Small tables with named rows and columns. After each table, cells are looked up by row and column.

botapaz
|  | vabizu | zosigi | ratosi |
|---|---|---|---|
| kinogor | 238 | 137 | 100 |
| maponup | 207 | 122 | 43 |
| vasulab | 194 | 160 | 51 |
| didim | 117 | 109 | 126 |
| nos | 105 | 125 | 136 |
| kam | 184 | 191 | 230 |

What is the vabizu of kam in botapaz?
184
What is the zosigi of didim in botapaz?
109
What is the vabizu of nos in botapaz?
105
What is the vabizu of vasulab in botapaz?
194
What is the ratosi of didim in botapaz?
126
What is the vabizu of didim in botapaz?
117
What is the zosigi of nos in botapaz?
125
What is the vabizu of kinogor in botapaz?
238
What is the zosigi of kinogor in botapaz?
137
What is the zosigi of vasulab in botapaz?
160
Which row has the largest zosigi? kam

Table tufetuz
,vege,pep,dogumer
fomanor,2.8,2.6,5.4
ver,4.1,1.6,3.6
mup,5.8,3.1,4.5
zul,2.6,3.9,4.4
san,5.8,4.9,7.7
gebib,2.2,5.9,4.8

What is the pep of san in tufetuz?
4.9
What is the dogumer of mup in tufetuz?
4.5
What is the vege of ver in tufetuz?
4.1
What is the dogumer of zul in tufetuz?
4.4
What is the dogumer of gebib in tufetuz?
4.8
What is the vege of zul in tufetuz?
2.6
What is the dogumer of san in tufetuz?
7.7

sepa:
         rilose  vefugu
meli         21      33
nub          29      28
tatup        33      23
lizug        37      42
pip          31      54
geb          41      38
zupeket      29      36
rif          56      39
kopuma       86      38
resezu       32      35
rozi         54      31
kaz          12      65
filob        46      57

rilose of kopuma = 86
rilose of rif = 56
vefugu of zupeket = 36
vefugu of lizug = 42
vefugu of rozi = 31
rilose of tatup = 33
rilose of zupeket = 29
vefugu of kopuma = 38
Row with the largest vefugu: kaz

Table davipan
cols = labi, pomu, nopu, kemi
meb: [219, 81, 126, 117]
mave: [124, 145, 147, 132]
nuvizi: [88, 160, 88, 102]
vuf: [176, 182, 141, 125]
vif: [142, 160, 138, 146]
ropaloz: [137, 130, 151, 221]
zer: [141, 133, 139, 235]
pagod: [159, 94, 97, 168]
gir: [177, 180, 36, 108]
pirobo: [128, 240, 74, 78]
butig: [128, 182, 209, 76]
rimo: [224, 84, 117, 141]
ver: [109, 136, 221, 17]
sasegod: [125, 64, 177, 246]

labi of vif: 142
labi of sasegod: 125
labi of pagod: 159
nopu of zer: 139
kemi of rimo: 141
kemi of zer: 235
labi of ver: 109
labi of mave: 124
labi of pirobo: 128
labi of ropaloz: 137
kemi of vuf: 125
Row with the largest labi: rimo

garas =
|  | tif | pepif | nav |
|---|---|---|---|
| lanalu | 145 | 171 | 127 |
| bup | 142 | 166 | 95 |
| dupo | 142 | 171 | 213 |
| dorizek | 142 | 171 | 191 |
| daval | 142 | 171 | 190 |
| rusaku | 143 | 62 | 186 |
| gifi | 123 | 219 | 190 |
| zuzativ | 150 | 156 | 97 |
| fatafu | 119 | 127 | 190 |
| mag | 142 | 246 | 209 |
| dif | 142 | 205 | 187 |

nav of fatafu = 190
pepif of gifi = 219
tif of dif = 142
nav of dupo = 213
tif of fatafu = 119
pepif of lanalu = 171
nav of bup = 95
nav of dif = 187
tif of dupo = 142
tif of bup = 142
pepif of zuzativ = 156
pepif of dupo = 171
tif of gifi = 123
pepif of mag = 246
nav of daval = 190
nav of rusaku = 186
pepif of daval = 171

Table zuseruf
	vop	lun	gege	det	kuf
fav	153	101	98	108	6
bip	85	71	89	75	146
nik	71	194	198	35	117

det of nik: 35
gege of fav: 98
lun of bip: 71
gege of bip: 89
vop of nik: 71
kuf of nik: 117
lun of nik: 194
det of fav: 108
gege of nik: 198
lun of fav: 101
vop of fav: 153
det of bip: 75
kuf of bip: 146
kuf of fav: 6

Table mer
columns: fitin, tibire, dorez, sen, rabaf, pid, kop, zodeno
pul: [801, 410, 633, 943, 884, 748, 257, 465]
kes: [513, 452, 421, 596, 522, 295, 774, 733]
fofev: [462, 732, 353, 542, 398, 174, 722, 874]
viz: [728, 635, 915, 511, 629, 883, 650, 352]
topu: [245, 572, 378, 435, 435, 249, 755, 633]

rabaf of viz is 629
zodeno of viz is 352
tibire of kes is 452
fitin of pul is 801
sen of viz is 511
dorez of pul is 633
rabaf of kes is 522
tibire of fofev is 732
Which row has the largest zodeno? fofev

Table pabede
|  | tuko | zat | sazif | mamiza | rogome | veb | vufi | sivit |
|---|---|---|---|---|---|---|---|---|
| zake | 0.0 | -0.1 | 0.2 | 0.0 | -0.3 | 0.6 | 0.1 | 0.2 |
| pizi | 0.2 | 0.3 | 0.4 | -0.5 | -0.2 | 0.4 | -0.6 | -0.6 |
| baf | -0.3 | -0.3 | 0.4 | -0.5 | -0.4 | 0.7 | -0.1 | 0.0 |
| lano | 0.6 | 0.3 | -0.8 | 0.8 | 0.5 | -0.5 | 0.4 | 0.5 |
| fov | 0.4 | 0.7 | -0.7 | 0.2 | 0.4 | -0.4 | -0.1 | 0.1 |
| bel | 0.7 | 0.6 | -0.1 | 0.1 | 0.1 | -0.3 | 0.0 | 0.0 |
| mit | 0.0 | -0.2 | -0.7 | 0.4 | 0.6 | 0.0 | 0.6 | 0.5 |
| diludi | -0.2 | -0.3 | 0.9 | -0.3 | -0.4 | 0.4 | -0.1 | -0.2 |

sivit of lano is 0.5
sazif of baf is 0.4
mamiza of baf is -0.5
sivit of mit is 0.5
vufi of fov is -0.1
zat of baf is -0.3
veb of diludi is 0.4
tuko of lano is 0.6
sazif of bel is -0.1
vufi of pizi is -0.6
zat of bel is 0.6
sazif of pizi is 0.4
Row with the largest zat: fov

daz:
	pem	surofa	tima	vov	zete	pemel	sosoge	des
bidas	7.4	6.8	2.4	2.5	2.8	7.8	2.3	2.9
bivane	4.2	6.7	7.3	6.4	5.8	5.4	6.6	5.8
gep	5.3	4.9	4.5	4.7	4.7	5.1	4.6	4.8
dake	5.0	5.3	4.9	4.8	4.7	5.2	4.8	4.7
dav	5.7	4.4	3.8	4.3	4.6	5.1	4.2	4.6
zeka	3.5	4.7	6.4	6.0	5.6	3.8	6.1	5.6
fonid	2.5	4.5	7.7	7.1	6.5	3.1	7.3	6.5
mol	5.9	5.2	3.4	3.5	3.8	5.8	3.5	3.8
nav	4.1	2.6	5.0	5.6	5.9	3.0	5.5	5.8

pemel of mol: 5.8
pemel of zeka: 3.8
des of fonid: 6.5
vov of gep: 4.7
vov of bivane: 6.4
surofa of zeka: 4.7
sosoge of bivane: 6.6
pem of dav: 5.7
pemel of dav: 5.1
sosoge of nav: 5.5
zete of gep: 4.7
des of dav: 4.6
tima of zeka: 6.4
des of nav: 5.8
surofa of gep: 4.9
pem of dake: 5.0
tima of bidas: 2.4
tima of nav: 5.0
vov of bidas: 2.5
pemel of nav: 3.0
Which row has the largest des? fonid

dotek
columns: gidot, vupag, tatanol, zulesa, riv, zoted, vebo, tos, bon
fud: [169, 84, 137, 172, 90, 56, 62, 77, 119]
puzod: [89, 182, 95, 88, 160, 108, 60, 209, 139]
tuvavo: [69, 173, 61, 115, 89, 129, 195, 93, 111]
vobupi: [54, 180, 213, 119, 217, 219, 143, 149, 217]
zoz: [97, 174, 93, 133, 143, 126, 107, 82, 86]
raborut: [163, 127, 65, 219, 115, 62, 139, 137, 110]
biv: [190, 145, 162, 156, 94, 131, 211, 162, 219]
neso: [109, 112, 211, 141, 64, 155, 133, 212, 76]
napi: [208, 164, 152, 142, 111, 203, 190, 86, 78]
vagalo: [82, 100, 98, 90, 148, 117, 215, 61, 169]
mut: [204, 176, 216, 198, 197, 123, 181, 57, 183]
gupuzar: [65, 136, 143, 195, 140, 68, 127, 166, 124]
nomas: [212, 198, 151, 200, 167, 177, 159, 134, 118]
nav: [134, 125, 77, 211, 121, 119, 66, 79, 127]

zoz, tos => 82
nomas, vupag => 198
zoz, tatanol => 93
biv, tos => 162
neso, zoted => 155
tuvavo, tatanol => 61
neso, zulesa => 141
biv, zoted => 131
biv, bon => 219
vagalo, zoted => 117
mut, tos => 57
napi, zulesa => 142
nomas, bon => 118
puzod, riv => 160
vobupi, vebo => 143

Table tafim
          tof   kof  mupe   pel  tuvot  sani
gud      8817  6667  5992  9152   9936  8662
metib    2501  7814  9225  3894   5150  5289
nok      6994  1272  2558  4165   6574  3352
zutiked  5983  5382  4818  4778   8497  1031
fol      7080  7988  3533  6370   2889  9896
ledo     5681  7503  2499  6016   2580  3203
lag      5998  4091  7411  9035   3034  3147
geger    6025  5419  7544  6738   3708  4839
div      1322  4460  5684  7238   7271  7464
peb      4607  4373  4700  7416   5953  9361

zutiked, mupe -> 4818
lag, kof -> 4091
gud, mupe -> 5992
gud, pel -> 9152
geger, tof -> 6025
fol, sani -> 9896
geger, sani -> 4839
geger, pel -> 6738
zutiked, tuvot -> 8497
fol, kof -> 7988
fol, mupe -> 3533
ledo, pel -> 6016
Which row has the largest sani? fol

mokeba:
,doz,kib,buka,bog,panodol,vudate,muva
mavi,62,242,15,57,168,119,178
bona,22,242,178,133,250,149,178
zovodap,22,185,161,133,250,146,178
laribi,108,204,201,133,71,146,43
bif,22,186,154,133,250,146,178
gel,22,242,104,133,250,146,102
pov,22,242,211,133,250,146,156

bog of gel is 133
bog of bif is 133
doz of bona is 22
muva of bona is 178
buka of pov is 211
muva of gel is 102
panodol of bif is 250
buka of zovodap is 161
doz of pov is 22
panodol of pov is 250
bog of zovodap is 133
panodol of bona is 250
bog of bona is 133

mobi
cols = dulelup, kasevar, gini, fitero, pel, limu, sofigel
dipa: [-0.8, 0.0, 0.9, -0.5, -0.3, -2.4, 0.8]
rov: [-1.1, 2.8, 0.7, -5.7, -6.4, -3.9, -4.4]
gen: [-1.1, -0.9, -0.5, -0.1, -2.9, -0.4, -0.6]
lem: [-0.4, 0.8, -2.6, -3.4, -0.6, -2.7, -1.8]
sif: [-3.2, 5.0, -0.9, -3.6, -3.7, -2.5, -1.6]

What is the sofigel of gen in mobi? -0.6
What is the dulelup of rov in mobi? -1.1
What is the gini of sif in mobi? -0.9
What is the fitero of gen in mobi? -0.1
What is the limu of dipa in mobi? -2.4
What is the sofigel of rov in mobi? -4.4
What is the fitero of lem in mobi? -3.4
What is the sofigel of dipa in mobi? 0.8
What is the sofigel of lem in mobi? -1.8

